Each row below holds a small network's activations on one input, seen along a few directions.
In each table, some parts of the input vary, and every possible input appears once, in random order.
Descriptions start from the smaller parts, as in this example, which fits no table here: one of 6 places along a line, together with either a single point or one of 11 places along a line or (one of 3 separate values, together with one of 8 places around a ring).
Shared parts are said once, and a part with two or three values counts as separate values.
(in the rows, 128 means zero)

Other details of the inputs shift rows strongly along two fixed directions, in all tables alike. That doesn't count.

Rows:
x1: [147 103 103 187 104 111 184  56 159 194 108 144 154 125 100]
x2: [169  91 176 146  87  57 101 100  78 105 148 125  60 149 100]
x3: [152  76 178 120  99  77  89  93  86 104 174 112  71 145  98]
x4: [121 154  98 100 168 153 108 170  99  54 141 130 105 132 132]
x5: [129 129 139  69 172 135  75 191  82  49 172 106  86 136 142]
x6: [141 107 164 164  70  88 135  77 134 172 112 138 122 131 109]
x7: [111 155 121  89 151 148  76 166  82  19 152 129  79 141 125]
x8: [176  85 179 147  89  52 100  99  71 103 153 124  53 149  97]
x9: [ 97 171  79 121 161 184 149 155 156 121 104 140 169 116 145]
x10: [ 90 156 110  95 161 184 134 169 167 148 119 119 181 110 164]
x11: [157  78 156 137 112  85 123  92 113 148 155 114 106 135 107]
x12: [153 104 142 181  86  90 169  77 153 209 101 139 147 125 115]
x13: [ 90 182 104 126 140 182 160 168 185 179  76 140 203 105 170]
x14: [161  99 152 171  89  78 151  86 130 180 117 134 121 132 111]
x15: [ 98 148 121  86 160 168 112 173 141 113 136 114 150 120 156]
x16: [115 165 135  95 146 145  98 192 108  79 125 126 113 129 153]
x17: [ 79 182  68 131 153 203 169 144 190 156  82 145 204 108 153]
x18: [129 100 127 165 103 124 181  69 189 239 108 127 190 114 125]
x19: [129 147 114  92 164 138  83 173  72  18 158 125  72 143 124]
x20: [ 94 172  78 121 158 187 148 152 158 121 103 140 169 116 146]
x21: [151  85 144 146 114  98 144  89 137 177 142 118 132 128 114]
Each input here is: one of 3 separate values, together with either a single point or one of 6 places along a line.
Question: Changing only the choice among 3 separate values turns x16 into x18. The same change can be made to x8. Which row results?
Answer: x10
Question: Which other rows does x11 become when the choice among 3 separate values takes its other values? List them by row number.
Answer: x9, x13

Rows:
x22: [ 68 206  55 128 165 237 181 168 198 166  75 153 230  91 165]
x23: [148 117 161 129 111 116 125 111 124 155 143 116 121 125 140]
x24: [161 100 122 194  89  91 166  45 126 170 102 148 130 125  86]
x25: [129 115 127  98 154 131  98 148  95  78 157 108  96 142 136]
x26: [130 120 124 136 105 118 140  97 123 123 121 127 120 141 113]
x27: [139 140 117 175 104 107 138 103 122 109  94 153 120 140 108]
x28: [144 105 133  95 153 116 108 146  97  91 162  94 104 144 128]
x29: [ 92 119 102 105 158 172 111 100 150 103 164 125 142 124 118]
x30: [152 119 110 186  86 107 180  59 139 168 113 158 139 130  86]
x31: [155 123 123 129 150 101 119 138  92  82 141 123  97 136 115]
x32: [121 112 160 147  83  93 137 109 152 187 107 148 136 123 119]
x33: [123 174 106 120 143 140 107 163  95  42 111 146 104 138 125]
x34: [151  78 133 166  86 101 163  41 133 186 123 122 133 130  96]
x35: [122 125 127 100 140 139  98 146  93  71 142 110  96 140 130]
x36: [ 80 204  61 156 139 192 179 149 202 162  42 166 209 112 157]
x37: [ 87 132 110  82 154 173  80 124 113  42 169 116 107 130 112]
x38: [148 112 111 153 132 120 147 101 118 133 145 142 119 126 109]
x39: [116 166 152 102 119 128  88 177 107  79 127 126  88 142 150]
x40: [132 106 118 168  86 104 164  70 156 177 101 138 131 141 109]
x41: [120  88 124 124 141 130 121  78 150 121 167 106 138 140  99]
x42: [159  99 115 181 117  82 168  81 145 173 108 136 128 132 106]
x43: [ 50 196  58 100 169 241 171 177 213 178  65 131 230  99 186]
x44: [142 130 107 105 168 127 118 170  99  75 160 124  92 135 124]
x45: [127 127 165  64 161 128  80 202 104  94 161 102 129 124 152]
x46: [128 149 161  84 150 132  84 199 106  84 149  91 111 138 165]
x47: [156  68 175 152  90  82 145  69 141 216 140 131 145 114 112]
x48: [143 131 118 136 149 115 109 137  92  72 134 137  92 135 123]
x49: [ 50 193  95  80 178 229 152 216 224 205  80 141 244  82 206]
x50: [118 122 164  86 131 120  82 172 101 102 143 125  98 122 136]
x51: [ 70 206 101  93 168 227 166 202 220 199  79 110 252  94 209]
x52: [129 112 116 112 145 141 132 119 124 129 143 115 131 128 134]
x53: [147 112 111 189  99 103 164  66 142 170  91 152 131 125 100]
x54: [173  83 121 177 108  87 180  60 135 190 142 132 137 126  88]
x55: [132 143 161 139  87 113 126 114 125 137 118 129 118 134 131]
x56: [131 144 155  81 152 125  87 198 110  89 149  95  99 139 163]
x57: [124 117 169  86 144 119  79 174 100 103 158 118 110 124 145]
x58: [134 108 121  98 153 123 103 144 101  87 156 113  85 144 133]
x59: [136 124 158 135  97 113 120 116 126 153 123 121 109 130 133]
x60: [144 126 117 153 140 107 140 127 125 121 117 128 126 131 123]
x61: [159  63 175 152  92  63 144  90 153 224 133 118 142 127 113]
x62: [ 80 201  54 145 143 206 190 152 204 172  68 166 211 108 151]
x63: [132 140 162  99 137 129  85 168  99  92 153 108  97 134 156]
x64: [ 86 146 107  96 137 159  81 127 119  32 160 130 106 142 110]
x65: [126 154 104 148 122 139 142 129 123 102 118 152 126 133 114]
x66: [145 106 152 156  96 104 150  88 159 208 120 125 135 126 138]
x67: [143  92 135 182  72  87 161  50 142 176 108 132 128 145  97]
x68: [148  76 176 155  76  86 144  65 136 209 126 133 143 113 103]
x69: [111 118 157 132 105 127 134 121 153 189 109 132 166 109 134]
x70: [136  91 177 170  62  71 143  74 144 199 111 144 136 127 103]
x71: [116 167 160 107 116 130  85 175 101  72 129 121  96 142 149]
x72: [145 124 106 117 157 127 117 144  94  80 161 138  84 133 117]
x73: [147 124 119 118 155 117 117 155  92  80 163 120  97 136 117]
x74: [126 152 100 102 157 155 109 168  92  57 145 139  90 128 123]
x75: [146 126 112 133 151 109 112 136  96  77 134 140  82 137 120]
x76: [127 150 159  93 127 141  89 162  93  85 143 111  99 127 146]
x77: [136 109 176  89 142 102  83 180 104 109 158 102 117 132 141]
x78: [ 73 206  51 120 167 241 185 163 193 169  80 152 233  88 160]
x79: [158 100 125 202  86  88 162  50 131 168  97 149 127 129  90]
x80: [143  92 133 133 129 104 135 113 129 145 139 100 128 142 124]
x81: [142 100 129 100 152 107 107 151 105  94 156  98  90 149 130]
x82: [147 132 115 125 154 117 111 136  86  70 140 136  93 132 118]
x83: [152  98 172 177  65  89 146  62 138 201 115 122 129 129 115]
x84: [109 146 163  85 126 126  88 178 102  82 138 133 109 124 138]
x85: [146 129 109 112 159 135 118 140  86  77 167 135  97 128 115]
Question: Changing only one part turns x31 into x33. The same change can be made to x46. Which row results?
Answer: x71
Question: Changing only one part turns x34 into x26. The same change can be made to x78. Which row results?
Answer: x30
Question: What do these inputs look like to the network?
Answer: one of 4 places along a line, together with either a single point or (one of 3 separate values, together with one of 5 places along a line)
Question: Which other rows does x78 become when the choice among 3 separate values takes its other values? List them by row number.
Answer: x22, x74
Question: Start at x55 and move only the place on the line of 4, one step at a time. The first step leads to x76. Which rows follow, in order?
Answer: x23, x51
Question: Which other rows does x31 become when the choice among 3 separate values takes its other values? List them by row number.
Answer: x42, x60

Rows:
x86: [172 100 130 203  68  70 168  44 121 163 106 145 103 145  84]
x87: [ 80 162 104 114 148 195 163 155 195 197  88 134 230  93 162]
x88: [120 134 121  99 156 155 126 157 133 129 148 120 139 118 146]
x89: [133 146 130 108 139 117  71 159  57   6 152 145  51 144 108]
x90: [119 158 140 107 135 141 112 170 129 112 125 120 131 128 152]
x91: [ 95 176 111 124 144 175 162 165 193 186  89 129 208 108 172]
x92: [178  51 156 173  84  65 162  45 130 216 148 132 119 125  90]
x93: [162  55 146 181  80  68 155  28 144 191 143 118 119 144  84]
x94: [101 160 117 122 145 163 158 175 181 199  77 131 199 105 176]
x95: [ 95 146 114 106 136 159 110 132 132  95 126 135 131 127 130]
x96: [128 121 144  82 145 121  64 158  73  26 176 102  58 155 122]
x97: [107 161 151 106 123 135 100 180 123 111 106 133 120 125 158]
x98: [156  93 178 174  63  62 135  67 129 178 125 143 109 133  98]
x99: [ 86 173  91 117 152 203 172 153 198 194  96 130 215 102 172]
x100: [120 136 172  82 122 117  52 165  61  29 162 125  62 138 120]
x101: [174  77 120 194 103  78 166  43 125 169 135 143 115 131  79]
x102: [169  73 158 176  71  77 154  39 128 196 140 125 110 135  96]
x103: [177  70 168 174  86  55 150  65 131 194 140 125 119 135  98]
x104: [138 117 160  78 151 115  64 170  61  36 180 106  72 139 123]
x105: [ 57 175  94 116 135 201 149 145 205 168  84 142 209 109 158]
x106: [124 151 140 107 141 133 113 181 123 119 114 114 126 130 164]
x107: [109 124 113 102 158 150 119 145 143 114 147 112 141 130 136]
x108: [ 79 155  67 112 174 207 175 143 204 189  97 131 225  98 161]
x109: [169  87 173 173  72  61 139  76 121 183 115 120 102 140 115]
x110: [127 142  92 123 166 149 133 153 119 103 130 142 130 117 127]
x111: [ 94 169 108 116 154 177 161 177 193 194  90 136 215  98 170]
x112: [ 70 184 102 114 134 204 155 156 193 181  89 148 203  98 166]
x113: [179  84 126 200  86  65 174  45 124 173 119 142 109 140  81]
x114: [135 103 140  74 164 113  67 170  72  37 187 105  64 146 119]
x115: [127 141 143 107 146 128 114 180 123 124 119 115 128 128 159]
x116: [111 174 109 134 120 142 124 150 118  82  98 157 118 133 126]
x117: [105 153 137 103 130 160 109 151 125 107 126 118 139 122 144]
x118: [127 163  97 135 140 142 140 150 121  94 108 138 124 135 132]
x119: [146 141 123 108 151 121  79 159  55  10 159 128  51 147 114]
x120: [137 117 129  80 165 124  71 154  65  18 182 104  61 150 121]
x121: [135 127 161  80 143 118  62 170  58  29 174 106  67 142 126]
x122: [108 141 106 108 147 162 121 130 135 103 130 117 136 130 137]
x123: [167  49 131 178  99  77 163  20 141 192 148 122 126 134  81]
x124: [181  79 126 196  88  62 175  51 120 180 118 146 107 136  82]
x125: [124 155  92 132 156 153 134 145 122  94 124 139 131 126 130]
Question: Changing only one part turns x93 into x96. The same change can be made to x120. Which row results?
Answer: x122
Question: What do these inputs look like to the network?
Answer: one of 5 places along a line, together with one of 8 places along a line
Question: Which other rows does x118 become when the place on the line of 5 takes its other values? List them by row number.
Answer: x86, x113, x116, x124
Question: Which other rows does x87 become when the place on the line of 8 takes its other values? List them by row number.
Answer: x92, x94, x108, x110, x111, x114, x124

Rows:
x126: [154 104 159 147  96 100 143 103 144 204 120 131 135 117 124]
x127: [ 90 135 138  97 142 180 135 144 186 199 121 111 198 101 160]
x128: [114 161 147  74 157 142  82 218 111  79 141 114 105 125 172]
x129: [159 119 157 134 102  86  96 117  64  63 156 125  60 150 106]
x130: [ 88 177  69 142 146 183 159 133 180 144  82 149 182 102 142]
x131: [140  82 178 112 116  90  99 109 110 152 167  96 109 144 117]
x132: [154 119 142 143 103  94 114 111  98  93 132 124  75 146 115]
x133: [146 103 125 174  88 100 147  54 123 142 126 154 110 133  82]
x134: [ 97 174 101 127 136 182 158 148 149 148  87 139 182 129 151]
x135: [115 137  67 133 166 162 158 126 143 113 131 132 157 120 125]
x136: [127  90 162  96 132 128 111 128 137 156 149 103 139 126 143]
x137: [165  93 159 178  82  67 147  75 133 177 111 134 113 137  97]
x138: [ 87 201 108  69 186 194  99 235 125  73 101 130 150 116 173]
x139: [164  81 104 181 116  89 168  44 131 152 143 133 116 142  83]
x140: [146 122 101 102 167 129  95 144  74  21 179 125  68 138 109]
x141: [112 142 131 154 106 132 158 125 167 173  97 145 182 114 144]
x142: [144 125 169  77 151 105  70 195  62  61 166 109  65 139 142]
x143: [102 141  89 165 112 142 164  96 167 155  97 150 159 124 119]
Question: What do these inputs look like to the network?
Answer: one of 3 separate values, together with one of 6 places along a line
Question: Changing only the choice among 3 separate values turns x142 into x126. The same change can be made to x134. Which row results?
Answer: x129
Question: Start at x131 and move only the place on the line of 6, one step at a time. The first step leads to x128. Which rows follow, in order?
Answer: x137, x132, x143, x139
Question: Which other rows does x137 become when the choice among 3 separate values takes its other values? List them by row number.
Answer: x138, x141
